Each row has a name. Each question is about the rows just above it. Places in a row count from 0.

T: [42 42 19  3 -6 39]
U: [  6 -22  12   1 -33 -34]
D: [-32 -34  39 -13  15 -59]
Y: [ 45  55   9  11 -32   6]
Changed D: [-32 -34  39 -13  15 -60]. Place and old value: : 5, [-59]
Changed T: [41 42 19  3 -6 39]. Place and old value: : 0, [42]
One entry of T was changed: [42 42 19  3 -5 39]. Where, and from what? : 4, [-6]
Changed Y: [ 46  55   9  11 -32   6]. Place and old value: : 0, [45]
Changed D: [-32 -34  39 -13  16 -59]. Place and old value: : 4, [15]
Where does [-32 -34  39 -13  14 -59] differ from D, and what was there? : 4, [15]
One entry of U was changed: [  6 -22  11   1 -33 -34]. Where, and from what? : 2, [12]

C: [-13 -20  42  14]
Z: [6 3 2 8]
E: [-10   2   4  -4]
W: [-3  9 12  7]
A: [16 -1 23  7]
N: [-13   8 -49   4]
R: [-18  -3  17   4]
F: [ 5  1 -1  8]
X: [-4  8 10  5]
L: [-12  19   2  -4]
Changed E: [-11   2   4  -4]. Place and old value: : 0, [-10]
One entry of A was changed: [16 -1 24  7]. Where, and from what? : 2, [23]
Where does [6 2 2 8] differ from Z, and what was there? : 1, [3]

M: [  7   0  -4   1 -31   7  -5  -8  -9   6  -9]
P: [  7   0  -4   1 -31   7  -5  -8  -9  -1  -9]
B: [  7   4  -2   1 -60  15  -4   9  18   2  14]
H: [  9  -5  -1  -2  20   8   1 -16   6  -9  -1]
Q: [ -5   7  -1  -4 -30  -9  12   9  -5   7   1]
K: [ 5 -7 -7 -1 -1  7  7  7 13  4  5]
G: [ 14  -8   4   5 -34  -3  -6  -9  10   7 -33]
V: [ 5 -7 -7 -1 -1  7  7  7 -6  4  5]
J: [ 9 -5 -1 -2 20  8  1 -7  6 -9 -1]
One entry of H was changed: [  9  -5  -1  -2  19   8   1 -16   6  -9  -1]. Where, and from what? : 4, [20]
One entry of Q was changed: [ -5   7  -1  -4 -30  -9  11   9  -5   7   1]. Where, and from what? : 6, [12]
Changed M: [  7   0  -4   1 -30   7  -5  -8  -9   6  -9]. Place and old value: : 4, [-31]
Changed B: [  7   4  -3   1 -60  15  -4   9  18   2  14]. Place and old value: : 2, [-2]
Changed H: [  9  -5  -1  -2  20   8   1 -17   6  -9  -1]. Place and old value: : 7, [-16]
Where does [ 5 -7 -7 -1 -1  7  8  7 13  4  5] differ from K, and what was there? : 6, [7]
Changed J: [10 -5 -1 -2 20  8  1 -7  6 -9 -1]. Place and old value: : 0, [9]

kofo: [  3   8  18 -13   2   4   7   9  -8 -12  14]
Kide: [ -4  -5  -2  33 -37  35  38 -31  28  25 -31]
sur: [  3  -4  -8  34 -39  43  45 -20  20  15 -12]
gaguk: [-48  41  34  10  -8  -5  -7 -29  34  32 -34]
zapa: [  3  -4  -8  34 -39  43  45  20  20  15 -12]
Where does [  3   7  18 -13   2   4   7   9  -8 -12  14] differ from kofo, and what was there? : 1, [8]
Changed sur: [  3  -4  -8  33 -39  43  45 -20  20  15 -12]. Place and old value: : 3, [34]
Where does [ -4  -5  -2  33 -37  35  38 -31  28  25 -30] differ from Kide, and what was there? : 10, [-31]

pafa: [  0  42 -27   3  -6 -28 -26 -22  -1  12   1 -10  12  28   9  11]
Dugu: [ 23 -43   5  18  24   7   4  22  25 -38  14  20  18 -42  21 -22]
gulo: [  0  42 -27   3  -6 -28 -26 -22  -1  12   1 -10   2  42  -1  -2]
Tepe: [-11  19  16  -4 -50  15  17 -39 -14  48   5 -44  -2  18  -6  44]
zik: [ 31  -3  -8  30   3  -8  -7 -11  32 -31  24  -5  29  -2  29 -26]
tepu: [ 35 -11 -47  37  -3 -47 -50 -41  34  27  42 -18  38 -11  38  42]
Changed gulo: [  0  42 -27   3  -6 -28 -26 -22  -1  12   1 -10   2  42  -1  -1]. Place and old value: : 15, [-2]
Where does [  0  42 -27   3  -6 -28 -26 -22  -1  12   1 -10  12  28  10  11] differ from pafa, and what was there? : 14, [9]
One entry of gulo was changed: [  0  42 -27   3  -6 -28 -26 -22  -1  12   1 -10   2  41  -1  -2]. Where, and from what? : 13, [42]
Where does [ 31  -3  -8  29   3  -8  -7 -11  32 -31  24  -5  29  -2  29 -26] differ from zik, and what was there? : 3, [30]
Where does [-11  19  16  -4 -50  15  16 -39 -14  48   5 -44  -2  18  -6  44] differ from Tepe, and what was there? : 6, [17]
Where does [ 23 -43   5  18  24   7   4  22  25 -38  13  20  18 -42  21 -22] differ from Dugu, and what was there? : 10, [14]

Rep: [ 5  6 18 -2 22  6 -5  3 -2 20 14]
kar: [ -4  10  -9 -24  14  20  11  -7 -14   3  -9]
zefa: [ -6  11  -3   3  45   7  -8  -6   6 -18  49]
Zib: [ -6  -2 -11  14 -22 -19  -3   7   2 -26  -4]
Kor: [-11  23  -8   1  33   2  -2   5  -7 -25  33]
pogig: [ -6   8 -12 -18  27  18   5 -12  -5  -8  13]
Farep: [ -2  -8  -2  15   5 -12 -13  -3  13 -19  24]
Rerup: [ 5  6 18 -2 22  6 -5  3 -2 20 -3]
sipiv: [ -6   8 -12 -18  27  18   5 -12  -5  -8  51]
Fir: [ -6   8 -12 -18  27  18   5   6  -2 -33  12]
Changed Farep: [ -2  -8  -2  15   6 -12 -13  -3  13 -19  24]. Place and old value: : 4, [5]
Where does [ -6  -2 -11  14 -22 -19  -3   6   2 -26  -4] differ from Zib, and what was there? : 7, [7]
Where does [ -6   8 -12 -18  27  17   5 -12  -5  -8  51] differ from sipiv, and what was there? : 5, [18]
Where does [ -6   8 -13 -18  27  18   5   6  -2 -33  12] differ from Fir, and what was there? : 2, [-12]

Mut: [ 36  -4 -30 -19 -41 -42 -11 -30]
geguk: [ 29   2 -31 -21 -45 -35 -13 -31]
lagur: [ 29   2 -31 -21  31  18  -8  13]
vopo: [-14 -27 -28  44  22 -31 -17  45]
pepu: [ 34  -3 -33 -18 -42 -44 -13 -29]
Changed pepu: [ 34  -3 -33 -18 -42 -44 -13 -28]. Place and old value: : 7, [-29]
Where does [ 36  -3 -30 -19 -41 -42 -11 -30] differ from Mut, and what was there? : 1, [-4]

gul: [-13  -9 -35  -6 -57   7  49 -18  48  -3]
Vik: [-13  -9 -35  -6 -57   7 -17   6  43  41]
renu: [ 16 -39  14  40  -6  20  49 -18  48  -3]
Where does [-13  -9 -35  -6 -56   7 -17   6  43  41] differ from Vik, and what was there? : 4, [-57]
Where does [ 16 -39  14  40  -6  20  49 -19  48  -3] differ from renu, and what was there? : 7, [-18]
One entry of Vik was changed: [-13  -9 -35  -5 -57   7 -17   6  43  41]. Where, and from what? : 3, [-6]
Changed gul: [-13  -9 -35  -6 -57   7  49 -19  48  -3]. Place and old value: : 7, [-18]

veme: [ 17  13 -28 -31 -31  46 -39  15  47  44  54 -28 -34 -42  34 -39 -31 -34
 -34  25  36 -29  20  29 -23 -31 -30 -34 -37  50 -26  31]
ruv: [ 24  25  41  37 -43  30  28  24  32  28  32  41 -51  16  24  27 -43  32
 -37  22  16 -42  24  24  43 -38 -41 -45  27  37 -42  22]
kag: [ -1   2  24  24 -35 -34  23   0 -36 -38 -41  24  26  31 -18  26 -37  31
  44  -9  -4 -37  -3 -13  23 -37 -37 -27  14 -50 -37 -14]
Changed veme: [ 17  13 -28 -31 -31  46 -39  15  47  44  54 -28 -34 -42  34 -39 -31 -35
 -34  25  36 -29  20  29 -23 -31 -30 -34 -37  50 -26  31]. Place and old value: : 17, [-34]
One entry of veme was changed: [ 17  13 -28 -31 -31  46 -39  15  47  44  54 -28 -34 -42  34 -39 -31 -34
 -34  25  35 -29  20  29 -23 -31 -30 -34 -37  50 -26  31]. Where, and from what? : 20, [36]
One entry of veme was changed: [ 17  13 -28 -31 -31  47 -39  15  47  44  54 -28 -34 -42  34 -39 -31 -34
 -34  25  36 -29  20  29 -23 -31 -30 -34 -37  50 -26  31]. Where, and from what? : 5, [46]

luzi: [ 43  -4  10 -33  -1  -1  -6  -3  19]
Bived: [ 19  37  -1 -39 -12  28 -26  16  -1]
duvup: [ 6  0 53 -2 33 24 28  6 51]
melad: [-37 -25  -8  51  16 -23  19  -1 -12]
vedu: [-1  5 39 16 51 14 15 33 38]
ber: [ -4  30  32 -13  16  38   3  18  26]
Dus: [ -9 -24  32  17  16   0  35 -17  31]
kef: [-10  17  -2  17  28   3 -12  39  -4]
feno: [ 15  -5  48 -11  22  20  26  -4  49]
sef: [-25  -8  18  42  42  -3  18  25  14]
Changed kef: [-11  17  -2  17  28   3 -12  39  -4]. Place and old value: : 0, [-10]
Changed feno: [ 15  -5  47 -11  22  20  26  -4  49]. Place and old value: : 2, [48]
One entry of melad was changed: [-37 -25  -8  52  16 -23  19  -1 -12]. Where, and from what? : 3, [51]
One entry of kef was changed: [-10  17  -2  17  28   3 -12  39  -5]. Where, and from what? : 8, [-4]
One entry of Dus was changed: [ -9 -25  32  17  16   0  35 -17  31]. Where, and from what? : 1, [-24]
Where does [ 43  -4  10 -33  -1  -1  -6  -3  20] differ from luzi, and what was there? : 8, [19]
Changed feno: [ 15  -5  48 -11  21  20  26  -4  49]. Place and old value: : 4, [22]

